Here are a small network's activations along a few directions, averaged over the inputs that share one value of a field.
Related values have similar rows: they may be neighbours, one step apart, or belong to one group.
In the rows, 500 means zero.
Strong random noise was added to every row along 4 fixed directions; ignore it. To show where, here is one row again and again, with new noise each time:
[363 376 448 472 468 362 341 342 412 433 426 568 546 403 695]
[521 547 602 467 453 563 626 514 537 541 534 414 570 537 550]
[645 529 611 477 347 691 852 470 478 650 447 328 656 723 329]
[535 528 439 415 346 524 546 413 327 553 434 405 522 590 441]
[529 594 622 525 540 538 536 559 530 497 590 400 457 499 524]
[410 588 525 441 532 415 339 540 501 428 604 484 422 362 715]


Field Vaki:
k19: [532 695 416 209 266 579 789 616 634 661 559 498 689 456 554]
k6: [713 554 475 660 376 692 784 403 480 718 488 285 573 714 211]
k3: [499 564 662 437 479 589 624 566 564 535 571 423 555 537 608]
k15: [759 626 655 743 710 644 669 656 625 604 638 314 378 525 146]
k5: [335 381 555 357 489 530 580 632 682 421 499 634 643 485 807]
k10: [612 426 339 662 516 483 391 356 377 492 426 447 463 479 288]
k20: [451 373 477 559 502 455 522 546 507 483 424 571 466 585 372]
k8: [655 831 615 561 579 621 582 696 661 535 812 267 310 495 485]
k11: [402 630 742 473 659 503 311 720 637 365 642 560 348 308 730]
k13: [441 506 267 380 342 440 396 408 415 556 489 529 601 395 645]
k17: [446 442 551 553 539 420 334 426 418 405 426 560 466 460 526]
k16: [537 387 344 487 391 445 524 430 370 537 341 570 520 686 258]
k12: [527 489 446 541 579 367 499 451 595 490 424 592 560 430 402]
k4: [515 462 629 592 616 649 503 590 388 419 470 529 345 646 363]
k14: [685 415 580 763 695 465 541 486 509 484 448 505 401 669  39]
k2: [662 669 495 578 649 513 430 632 494 484 624 419 306 419 339]
k7: [359 360 645 414 595 578 555 604 653 412 530 609 557 509 755]
k9: [396 575 273 366 429 326 375 481 453 467 466 618 503 411 509]
k18: [386 254 739 469 563 634 651 486 620 513 399 670 700 564 681]
k1: [425 469 314 624 523 372 254 335 481 471 539 505 427 362 662]
The values of Vaki form a ring.
Which values are neighbours of k19? Give them in the order they are listed.
Answer: k12, k2
Which values are neighbours of k14? Give them in the order they are listed.
Answer: k16, k9
Which values are neighbours of k10? Give them in the order they are listed.
Answer: k15, k13
Which values are neighbours of k5? Give them in the order they are listed.
Answer: k20, k7
Fewest steps between k11 and k8?
Answer: 3
